These are the activations of a small neural network, seen along a few directions. Each row is one input.
Each table varies a few parts of the input and shows all the possible inputs, shuffled.
Descriptions start from the smaller parts, as in this example, which fits no table here: line(4) and (point or ring(9) or (values(3) and ring(5))).
Shared parts are said once, and a part with two or three values counts as separate values.

Other details of the inputs shift rows strongly along two fixed directions, in all tables alike. That doesn't count.

Table:
R1: .03 -.04 -.10 .03 -.06 -.03 .01 -.04 .23 .04 -.14 -.03 .07
R2: -.11 .01 -.15 .01 .00 .05 .06 .00 -.05 .02 .07 .09 .10
R3: -.15 .02 -.09 -.04 -.06 .01 .10 -.16 .02 .03 -.04 -.04 .12
R4: -.15 .04 -.06 -.02 -.03 .00 .08 -.10 .02 .03 .03 .00 .13
R5: .05 .08 -.06 .00 -.05 -.07 .09 -.02 .06 .04 -.02 -.02 .13
R6: .27 .21 .23 .19 .31 -.06 -.14 .06 -.40 .10 .52 .02 -.05
R7: .03 -.14 .09 .05 -.12 .03 -.20 .01 -.05 -.04 .04 .01 .03
R8: .00 -.07 -.05 -.11 .08 -.10 .06 -.11 .01 -.05 -.08 -.08 .05
R9: -.09 .31 .19 -.05 -.13 .09 -.15 .33 -.38 -.01 .14 -.09 -.33
R10: .08 .06 .05 .04 .19 -.11 -.13 -.01 -.10 -.07 .19 .02 -.03
R11: .04 .04 -.10 -.03 -.09 -.05 .13 -.09 .09 .03 -.12 -.07 .13
R12: -.16 -.20 -.01 -.03 -.10 .11 .20 -.28 .32 .15 -.35 -.31 .13
R13: .05 -.04 .05 .01 .05 -.03 .04 -.06 .07 -.05 -.05 .13 -.03
R14: -.13 .00 -.05 .05 .01 .02 -.07 -.07 .08 .05 .06 .05 .06
R15: .06 .06 -.02 .07 -.03 -.06 -.01 .00 .14 .01 .00 -.02 .08
R16: .04 -.05 -.05 -.08 .12 -.08 -.01 -.03 -.05 -.01 .05 .02 .00
R17: .06 -.04 -.02 -.07 .04 -.01 .09 -.02 -.01 .01 -.01 .20 -.02
R18: .06 -.08 -.03 .04 .09 .01 .02 .06 .05 -.07 .01 .20 -.05
R19: .03 -.13 -.10 -.07 .02 .03 .16 .01 .05 -.04 -.12 .17 .01
R20: .03 -.11 -.12 -.08 .12 -.04 .04 .02 -.02 -.07 -.01 .02 .01
R21: .02 -.06 .01 -.09 .01 -.04 .15 -.05 .06 -.03 -.09 .12 .03
R22: .17 -.03 .24 .08 -.04 .13 -.10 -.04 -.15 .07 .11 -.16 .07
R23: .11 .15 -.01 .11 .00 -.06 -.05 .00 .00 .01 .11 .02 .06
R24: .04 -.04 .08 -.03 -.12 .03 -.06 -.04 -.19 -.05 .02 -.04 .11
R25: -.39 .38 .09 -.25 -.04 .07 -.03 .45 .06 -.01 -.32 -.37 -.82
R26: -.12 .07 .01 .08 .03 .00 -.07 -.05 .04 .01 .14 .04 .08
R27: .07 -.03 .04 .03 .08 -.02 -.03 .01 .03 -.02 .06 .22 -.07
R28: .02 -.03 -.01 -.08 .12 -.11 .02 -.04 -.02 -.05 .03 -.03 .04
R29: -.11 .00 -.10 .10 .04 .04 -.05 .02 .03 .00 .10 .08 .07
R30: -.13 .03 -.03 .06 -.01 .01 -.03 -.13 .06 .01 .03 -.01 .08
R31: .30 .22 .26 .22 .22 .02 -.04 .07 -.36 .09 .48 .18 -.09
R32: -.37 .36 .05 -.25 -.03 .10 -.06 .47 .03 .02 -.31 -.32 -.87
R33: -.02 -.15 .13 .01 -.13 .02 -.14 -.02 .04 -.07 -.06 -.07 .09
R34: .04 -.11 .05 -.03 -.14 .04 -.09 .00 -.14 -.01 .02 .01 .07
R35: .03 -.18 .02 .07 -.11 .06 -.15 .07 -.06 -.09 .02 .01 .03
R36: .10 .10 -.09 .03 -.02 -.05 .03 .02 -.03 .08 .07 .07 .08
R37: .08 .03 -.16 .04 -.03 -.01 .09 .06 .01 .03 -.02 .05 .10
R38: .03 -.07 -.16 .06 -.05 .00 .05 .02 .23 -.01 -.15 -.02 .08
R39: .05 -.01 .00 -.07 .02 -.03 .14 -.07 -.02 -.03 -.05 .13 .01
R40: .05 -.14 -.02 .00 -.12 .07 -.05 .06 -.16 -.07 .03 .02 .07
R41: .05 -.06 .13 .05 -.09 .02 -.18 -.02 -.11 -.07 .05 -.03 .07
R42: -.03 -.25 -.05 -.07 -.16 .05 .29 -.25 .49 .15 -.59 -.40 .14
R43: .04 -.10 -.07 .00 .16 -.04 -.07 .04 .04 -.09 .05 .03 -.03
R44: -.13 .02 -.10 -.02 -.02 .02 .04 -.08 -.02 .07 .05 .06 .10
R45: .05 -.01 .08 .03 .08 -.04 .01 .01 .05 -.05 .05 .17 -.03
Description of these inputs: values(5) and (point or (values(2) and line(4))).
The inputs of R40 and R2 match in every part but the values(5) part. If R9 is changed in the same way as R40 into R2, which row does it become?
Answer: R4
The inputs of R45 and R33 match in every part but the values(5) part. If R13 is changed in the same way as R45 into R33, which row does it become?
Answer: R41
Change only the values(5) part in R1. List by row number the other rows that result.
Answer: R7, R14, R27, R32
Change only the values(5) part in R31. List by row number the other rows that result.
Answer: R6, R12, R22, R42

Table:
R46: .03 -.02 -.05 -.07 .08 -.05 -.01 .09 .00 -.06 -.03 .05 -.09
R47: .31 .14 .17 .31 .29 -.12 -.30 -.09 -.37 .01 .72 .16 .29
R48: .02 .06 .04 .06 -.08 .02 -.04 .02 .05 .05 -.04 -.07 .01
R49: -.07 .11 .01 -.03 .09 -.03 .07 -.07 -.01 .07 .02 -.12 .00
R50: -.06 -.02 .10 -.08 -.03 .04 -.05 -.05 -.10 .00 .00 -.15 -.02
R51: -.06 .01 -.09 .00 -.01 -.03 -.10 .06 .05 -.04 .01 -.03 -.04
R52: -.03 .01 .01 .08 -.02 .05 -.06 .03 .06 .02 -.01 -.07 -.01
R53: .08 -.04 .04 -.01 .05 .02 .05 .04 .02 -.02 -.06 .01 -.10
R54: -.09 -.05 .00 -.04 -.07 .01 -.05 .04 -.06 -.08 -.03 .04 -.02
R55: .01 .00 .03 -.02 -.16 .07 .03 .05 -.10 .01 -.03 -.05 .02
R56: -.04 -.04 .03 -.02 -.09 .09 -.02 .03 -.09 -.02 -.03 -.02 -.02
R57: .02 .05 .01 .06 -.09 .03 -.02 .04 .05 .05 -.03 -.10 .03
R58: -.10 .06 -.05 -.01 .04 .01 .06 -.01 .06 .05 .01 .08 -.05
R59: -.08 -.08 .04 -.04 -.07 .06 -.05 .02 -.05 -.02 -.02 .04 -.04
R60: .02 -.01 .03 -.04 .08 -.04 .01 .07 .03 -.08 -.04 .07 -.11
R61: -.10 .10 -.09 -.03 .04 -.02 .06 .01 .04 -.02 .00 .08 -.04
R62: -.08 .03 -.02 .04 -.01 -.02 -.10 .04 .08 -.06 .01 -.02 -.05
R63: .01 .01 .06 -.03 -.15 .07 .00 .02 -.09 .01 -.04 -.02 .00
R64: -.06 .08 -.07 .02 .02 .03 .11 -.01 .02 .06 -.01 .02 -.01
R65: .06 -.04 .09 -.05 .11 -.06 .02 -.06 .00 .00 -.04 -.13 -.09
R66: .10 -.48 -.28 -.01 .06 -.14 .15 -.47 .35 -.06 -.13 .15 .66
R67: -.07 -.01 .02 .06 .00 .02 -.10 .02 .10 .01 .01 -.02 -.06
R68: -.01 .13 -.06 .01 -.05 .01 .14 .02 -.01 .08 -.01 -.01 .01
R69: .12 -.01 .03 -.03 -.01 .00 .08 .05 .01 .01 -.08 -.02 -.06
R70: -.08 -.06 -.07 -.07 -.06 -.01 -.06 .06 -.08 -.06 -.03 .03 -.01
R71: -.01 .14 -.04 .00 -.04 .01 .11 .00 -.01 .09 -.02 .02 -.01
R72: .13 .01 .06 -.02 .00 .00 .05 .03 .00 .02 -.07 .02 -.08
R73: .04 -.07 .05 -.03 .08 .00 .01 .03 .06 -.02 -.04 .07 -.11
Describe the family of inputs behind these rows.
Answer: values(4) and (point or line(6))
The inputs of R55 and R69 match in every part but the values(4) part. If R59 is changed in the same way as R55 into R69, which row does it become?
Answer: R73
Change only the values(4) part in R61. List by row number the other rows that result.
Answer: R54, R60, R62

Table:
R74: -.02 -.04 -.03 .00 .06 -.02 -.02 -.01 .02 -.03 .03 .06 .00
R75: .05 .00 -.01 .01 .03 -.02 .03 .00 .02 -.01 .00 .06 .00
R76: .06 -.04 .03 .00 .01 .00 .02 .00 -.03 .00 .01 .05 .00
R77: .01 .02 -.01 .01 .04 -.03 .01 -.03 .00 .01 .03 -.02 .03
R78: -.22 .30 .06 -.10 -.08 .09 -.05 .35 -.07 .01 -.11 -.16 -.53
R79: .01 -.01 .00 .02 -.07 .03 -.02 .00 -.04 .01 .02 -.01 .07
R80: -.24 -.32 -.13 -.24 -.19 .03 .26 -.20 .53 .01 -.71 -.33 .04
R81: .01 -.01 -.01 .03 .01 -.02 -.06 .01 .02 -.02 .03 .00 .02
R82: .03 .00 -.02 .00 .06 -.02 .05 .00 .02 -.01 .02 .08 .00
R83: .06 .01 -.01 .03 .02 -.02 .01 .01 .03 .01 .00 .02 .01
R84: .05 -.01 -.02 .00 .05 -.02 .04 .00 .01 -.01 .01 .07 -.01
R85: .03 -.01 .04 .01 .00 .00 -.01 -.04 -.05 .01 .03 -.04 .03
R86: .00 -.04 -.01 .00 .02 -.02 -.04 .00 .01 -.03 .02 .04 .01
R87: -.01 -.03 .00 -.01 -.04 .02 .00 -.01 -.05 -.01 .01 .04 .04
R88: .00 -.02 .00 .00 -.05 .02 .00 -.01 -.05 .00 .02 .03 .05
R89: -.01 .02 -.05 .02 -.02 -.01 .00 .00 -.01 .01 .03 .03 .05
R90: .00 -.08 .03 -.01 .00 .00 -.05 .00 -.02 -.04 .00 .02 .01
R91: .02 -.03 .04 -.02 .02 -.01 .01 -.04 -.05 .00 .02 -.01 .02
R92: -.02 .01 -.05 -.01 .00 -.01 .02 .00 -.01 -.01 .02 .07 .03
R93: .02 .01 -.01 -.01 .05 -.03 .01 -.03 -.01 .00 .03 .00 .03
R94: -.03 .01 -.06 .00 .01 -.01 .03 -.01 .00 -.01 .03 .08 .04
R95: -.20 .37 .09 -.06 -.07 .12 .01 .33 -.06 .09 -.11 -.17 -.54
R96: .03 -.04 .05 .03 -.02 .01 -.08 .01 -.04 -.02 .05 -.02 .03
R97: .02 -.02 .04 -.02 .01 .00 .00 -.04 -.05 .01 .02 -.03 .03
R98: .06 .01 -.02 .02 .03 -.02 .02 .00 .02 .00 .01 .03 .01
R99: -.01 .01 -.02 -.02 .07 -.03 .04 -.04 .00 .00 .03 .02 .02
R100: -.01 .01 -.05 .00 -.02 .00 .01 -.01 -.01 .00 .02 .06 .04
R101: .00 .00 -.01 -.02 .06 -.03 .03 -.03 -.01 .00 .02 .02 .01
R102: .03 -.01 .04 .01 -.01 .00 -.02 -.03 -.04 .02 .02 -.07 .05
R103: .01 -.01 .00 .02 -.05 .03 -.01 -.01 -.05 .00 .02 .00 .05
R104: .07 -.02 .03 .02 .00 .01 .01 -.01 -.01 .00 .00 .00 .01
R105: .00 -.02 -.02 .02 .03 -.02 -.05 .00 .01 -.02 .03 .02 .01
R106: .06 .01 .00 .02 .02 -.02 .02 .01 .02 .00 .00 .03 .00
R107: .01 -.07 .04 .00 -.01 .01 -.06 -.01 -.03 -.03 .02 .01 .01
R108: .00 .02 -.03 .02 -.03 .00 .00 .00 -.01 .00 .03 .04 .05
R109: -.01 -.04 -.02 -.01 .04 -.02 -.03 .00 .01 -.04 .02 .06 .00
R110: .00 .03 -.05 .03 -.03 -.01 -.01 .00 .00 .01 .04 .02 .06
R111: .07 -.03 .03 .00 .00 .01 .02 -.01 -.02 .00 .00 .03 .00
R112: -.01 .04 .03 .04 .03 .00 .00 -.06 .01 .05 .05 -.05 .04
R113: -.02 .06 .00 .07 -.02 .02 -.01 -.03 -.02 .05 .09 .02 .06
R114: .02 -.04 .04 .03 -.01 .01 -.07 .00 -.04 -.03 .04 .00 .02
R115: .02 .03 -.01 .02 .04 -.03 .00 -.03 .00 .02 .03 -.03 .04
R116: .08 -.02 .04 .03 -.01 .01 -.01 .01 -.01 .01 .01 -.01 .03
R117: -.04 -.02 .02 .04 .00 .01 -.04 -.04 .06 .02 .00 -.03 .02
Describe the family of inputs behind these rows.
Answer: values(4) and (point or line(4) or line(6))
The inputs of R93 and R86 match in every part but the values(4) part. If R102 is changed in the same way as R93 into R86, which row does it become?
Answer: R96
The inputs of R82 and R74 match in every part but the values(4) part. If R106 is changed in the same way as R82 into R74, which row does it become?
Answer: R78
Start at R94 and move only the line(6) part, one step at a time. The first step leads to R92. Which rows follow, in order?
Answer: R100, R108, R89, R110
Change only the values(4) part in R117. List by row number the other rows that result.
Answer: R95, R112, R113
Change only the line(6) part in R115. List by row number the other rows that result.
Answer: R77, R80, R93, R99, R101
Change only the values(4) part in R114. List by row number the other rows that result.
Answer: R85, R103, R104
